A small network was shown many inputs. Here are its activations along a few directions, one row for each input.
Each table varies a few parts of the input and shows all the possible inputs, shuffled.
A made-up example of a description, with smaller parts first: values(3) and (point or ring(11) or (line(4) and ring(5))).
Shared parts are said once, and a part with two or three values counts as separate values.
In the rows, zero is written as 128.

Rows:
r1: 153  136  116  100  161  127  108  138  110  135  105  104  159  132  132  97  113  146  133  136
r2: 92  123  129  141  106  136  161  94  133  129  151  158  93  115  123  153  138  128  125  110
r3: 98  108  135  140  120  104  134  108  85  137  134  127  140  124  128  142  113  117  139  141
r4: 109  112  132  138  121  110  142  91  126  139  143  148  105  108  136  158  119  115  124  134
r5: 151  141  115  111  158  154  114  141  130  119  117  115  116  143  127  102  134  147  131  136
r6: 91  120  132  135  108  100  137  106  83  146  132  123  164  112  139  146  111  127  139  136
r7: 138  131  164  175  52  100  118  230  229  116  121  130  186  143  115  149  156  80  114  77
r8: 156  148  123  110  145  173  134  127  148  103  138  133  88  142  117  100  148  143  116  121
r9: 166  133  120  102  175  127  99  135  109  121  112  112  141  142  131  98  115  130  126  150
r10: 166  138  113  112  148  158  119  131  150  127  119  118  94  127  135  111  131  147  125  136
r11: 89  117  128  144  113  120  142  108  105  136  137  139  121  122  126  151  129  128  136  130
Question: What do these inputs look like to the network?
Answer: point or (values(2) and line(5))

Rows:
r12: 128  133  118  111  163  159  137  95  108  125  142  129  82  127  131  126  139  148  124  149
r13: 202  144  114  115  122  165  98  236  171  116  90  80  191  151  129  89  145  133  128  115
r14: 108  134  142  140  99  84  120  121  117  141  123  127  165  111  136  149  112  121  126  133
r15: 114  144  145  144  107  101  118  127  139  129  126  137  143  126  131  140  128  117  123  133
r16: 136  143  147  146  124  119  107  130  173  114  124  146  106  140  118  134  141  121  117  123
r17: 116  147  136  140  114  112  118  127  146  122  126  145  135  128  129  141  133  119  121  125
r18: 206  155  102  79  176  159  99  174  125  117  89  94  162  152  139  54  114  154  139  121
r19: 145  127  129  122  139  133  132  103  122  114  128  144  90  136  127  114  116  123  126  123
r20: 142  145  144  139  129  126  107  133  183  114  124  151  90  132  116  134  140  120  110  124
r21: 128  148  149  147  123  117  110  129  161  121  122  140  110  136  123  138  135  117  116  122
r22: 135  125  127  125  133  133  131  97  112  120  127  141  95  138  123  112  110  124  131  120
r23: 99  120  113  109  152  143  141  94  82  143  136  118  118  116  143  137  128  160  149  156
r24: 179  151  92  65  209  181  103  166  116  122  100  79  158  146  135  70  136  183  133  154
r25: 107  143  145  137  101  96  122  124  127  139  124  136  154  124  135  146  121  126  129  128
r26: 135  133  114  111  162  161  133  92  118  121  144  137  78  129  122  121  142  153  119  151
r27: 134  111  141  154  110  131  131  169  186  115  139  141  117  145  105  142  154  100  116  110
r28: 119  135  112  119  159  156  130  92  97  129  138  125  86  123  125  123  137  147  130  146
r29: 195  173  116  99  144  138  72  200  163  119  84  86  179  154  145  75  132  153  123  120
r30: 148  128  127  122  140  141  133  104  134  114  131  149  82  135  123  110  122  123  122  121
r31: 113  115  113  127  120  112  140  95  75  147  117  137  139  112  140  128  93  131  138  119
r32: 130  124  123  123  133  129  133  99  101  125  124  138  104  129  133  112  110  122  131  129
r33: 98  98  148  149  80  99  150  153  127  152  142  114  201  107  130  157  127  104  133  109
r34: 100  103  149  151  87  109  144  162  141  130  139  122  170  126  117  150  131  107  131  104
r35: 139  116  145  150  114  131  134  174  197  112  138  138  103  143  101  143  157  101  116  106
r36: 96  115  102  118  149  134  139  93  66  155  130  123  128  103  145  141  117  159  144  152
r37: 107  112  115  123  115  105  145  91  77  155  118  122  152  108  147  131  87  129  145  123
r38: 113  110  142  152  94  115  139  164  152  128  145  131  159  126  119  148  142  95  123  118
r39: 138  135  118  105  166  168  136  95  127  120  144  137  65  124  116  117  146  155  114  151
r40: 104  127  112  121  154  146  139  97  89  134  144  119  107  119  138  131  125  157  140  158
r41: 151  134  125  119  143  146  129  102  140  115  131  148  71  133  112  109  122  127  118  117
r42: 105  130  140  135  93  77  133  118  116  151  124  122  185  111  145  153  115  124  134  131
r43: 94  108  101  112  145  123  146  90  72  158  132  108  144  103  151  146  117  156  156  158
r44: 123  116  140  156  105  125  130  165  164  121  140  133  133  136  108  145  148  94  118  110
r45: 128  142  145  139  117  111  108  126  152  120  126  145  121  136  125  142  130  117  118  129
r46: 103  100  150  154  84  98  143  158  130  137  141  113  181  113  119  151  133  103  131  109
r47: 119  110  146  151  100  118  138  166  153  124  140  128  144  133  117  142  147  96  122  117
r48: 127  124  121  124  127  123  137  100  102  126  128  139  118  125  139  119  106  121  134  129
r49: 131  111  149  152  107  122  135  171  175  114  140  134  127  142  112  146  154  97  120  111
r50: 112  130  108  111  157  154  141  94  97  126  140  129  101  121  138  129  139  153  135  149
r51: 113  118  117  120  123  120  138  94  89  133  120  135  127  122  134  124  90  131  139  120
Question: The inputs of r48 and r40 match in every part but one. If r19 is changed in the same way as r48 into r40, which row does it become?
Answer: r12
Question: The inputs of r42 and r33 match in every part but one. If r15 is changed in the same way as r42 into r33, which row does it become?
Answer: r38
Question: What do these inputs look like to the network?
Answer: line(4) and (point or line(9))
Question: Start at r13 and move only the line(4) part, one step at a time. The first step leads to r29. Which rows follow, in order?
Answer: r18, r24

Rows:
r52: 141  161  157  141  117  133  110  121  175  106  145  149  82  133  124  147  161  122  98  148
r53: 92  125  141  142  110  91  137  103  120  130  154  159  143  107  156  185  129  101  117  142
r54: 169  137  60  70  218  200  128  66  75  129  113  127  36  121  162  92  108  189  143  164
r55: 93  136  100  68  199  148  156  37  19  139  147  108  122  112  159  91  90  183  158  166
r56: 90  79  135  149  96  128  165  157  128  152  156  88  161  111  123  149  136  118  152  132
r57: 115  114  129  123  124  96  129  156  130  156  117  115  198  105  139  153  127  129  129  121
r58: 150  147  124  126  77  99  109  158  115  155  87  96  220  116  138  105  95  133  133  101
r59: 189  159  128  128  120  133  82  194  155  103  87  110  157  167  129  79  119  117  128  110
r60: 143  125  162  155  105  121  131  94  168  112  131  169  48  139  80  124  133  105  101  100
r61: 145  148  136  128  151  132  92  185  176  116  108  117  143  153  111  119  160  136  120  131
r62: 79  92  135  166  100  80  151  81  114  132  141  179  110  122  119  165  99  79  132  103
r63: 130  112  128  140  120  176  146  184  161  106  149  118  116  150  97  128  180  125  125  118
Question: The inputs of r56 and r63 match in every part but one. If r58 is changed in the same way as r56 into r63, which row does it become?
Answer: r59
Question: What do these inputs look like to the network?
Answer: values(2) and (point or line(5))
